A small network was shown many inputs. Here are its activations along a few directions, one row for each input.
Each table varies a few parts of the input and shows all the possible inputs, shuffled.
A made-up example of a description, with smaller parts first: ring(8) and (point or line(9) or (values(3) and line(4))).
Shared parts are said once, and a part with two or three values counts as separate values.
In the rows, zero is written as 100.

Rows:
row 1: 56 26 45 72 189 147 90 169 118 148 107 130 73 122 75 74 135 152
row 2: 77 34 31 68 184 158 81 164 120 127 120 137 50 121 54 67 141 150
row 3: 116 106 102 101 89 108 98 90 103 96 104 95 96 94 92 110 98 95
row 4: 112 140 129 113 64 76 105 63 86 72 91 105 111 97 114 103 79 79
row 5: 107 70 81 88 123 123 91 116 113 131 109 83 78 95 80 106 126 107
row 6: 105 65 82 88 133 110 106 104 115 143 99 85 83 93 96 96 133 112
row 7: 89 63 94 93 129 108 103 128 115 146 96 78 101 96 108 104 123 114
row 8: 117 142 116 112 54 87 103 70 92 59 99 103 112 96 100 110 71 82
row 9: 100 154 152 124 46 64 103 76 78 60 86 103 135 102 129 114 53 73
row 10: 119 154 132 116 46 79 90 67 83 36 97 102 120 97 103 113 62 61
row 11: 70 28 36 70 197 143 88 155 112 133 114 135 56 118 66 61 144 150
row 12: 114 87 90 93 105 116 98 101 110 114 106 90 87 93 86 108 111 103
row 13: 93 80 94 100 108 99 112 115 109 128 96 86 112 99 111 100 108 114
row 14: 110 159 142 119 51 68 100 57 75 54 89 105 118 98 118 108 67 66
row 15: 89 101 108 107 90 90 107 108 96 109 96 90 117 99 116 104 95 101
row 16: 103 127 111 106 79 83 103 77 89 87 98 97 105 93 107 103 94 84
row 17: 104 87 85 93 110 100 110 94 108 123 101 90 92 93 97 97 120 106
row 18: 102 134 139 118 60 74 109 83 88 76 87 102 129 102 127 108 65 87
row 19: 100 109 99 101 95 91 103 88 95 104 100 93 98 92 102 102 109 93
row 20: 100 114 123 110 75 80 106 95 95 85 98 95 123 102 122 103 79 88
row 21: 118 120 110 105 73 96 94 82 99 69 106 96 104 96 97 108 86 81
Q: Describe the family of inputs behind these rows.
A: values(3) and (point or line(6))
Q: Which other rows agree with row 7 in the values(3) part? List them by row number.
A: row 1, row 9, row 13, row 15, row 18, row 20

Rows:
row 22: 112 43 39 73 155 143 95 113 132 142 125 92 46 100 66 86 158 121
row 23: 79 146 132 102 79 106 90 111 74 45 94 185 120 146 74 73 45 118
row 24: 73 154 138 122 51 60 109 71 79 51 80 116 158 110 134 100 61 73
row 25: 75 52 101 104 116 83 138 125 121 190 87 54 138 87 146 110 127 130
row 26: 151 116 136 117 51 73 98 64 113 111 99 9 102 69 134 144 115 41
row 27: 45 95 81 92 160 137 77 148 78 87 81 175 82 129 76 79 94 135
row 28: 134 146 87 104 70 124 77 80 79 6 113 150 71 93 52 103 49 95
row 29: 92 112 166 121 60 46 125 91 94 138 91 54 144 86 178 118 87 72
row 30: 110 90 55 71 143 136 75 96 93 74 120 148 46 101 34 75 116 113
row 31: 130 54 78 96 97 116 105 110 144 164 118 13 97 71 110 134 153 85
row 32: 70 29 68 84 177 111 117 153 115 155 92 123 99 121 101 58 129 158
row 33: 129 163 118 114 41 66 95 38 77 37 99 80 97 87 96 120 66 60
Q: Changing only one part turns row 22 into row 30. The same change can be made to row 32. Which row results?
A: row 27
Q: Describe the family of inputs behind these rows.
A: values(2) and ring(6)
Q: Change only the values(2) part in row 24. List by row number the other rows that result.
A: row 33
Q: Change only the values(2) part in row 23. List by row number the other rows that result.
A: row 28
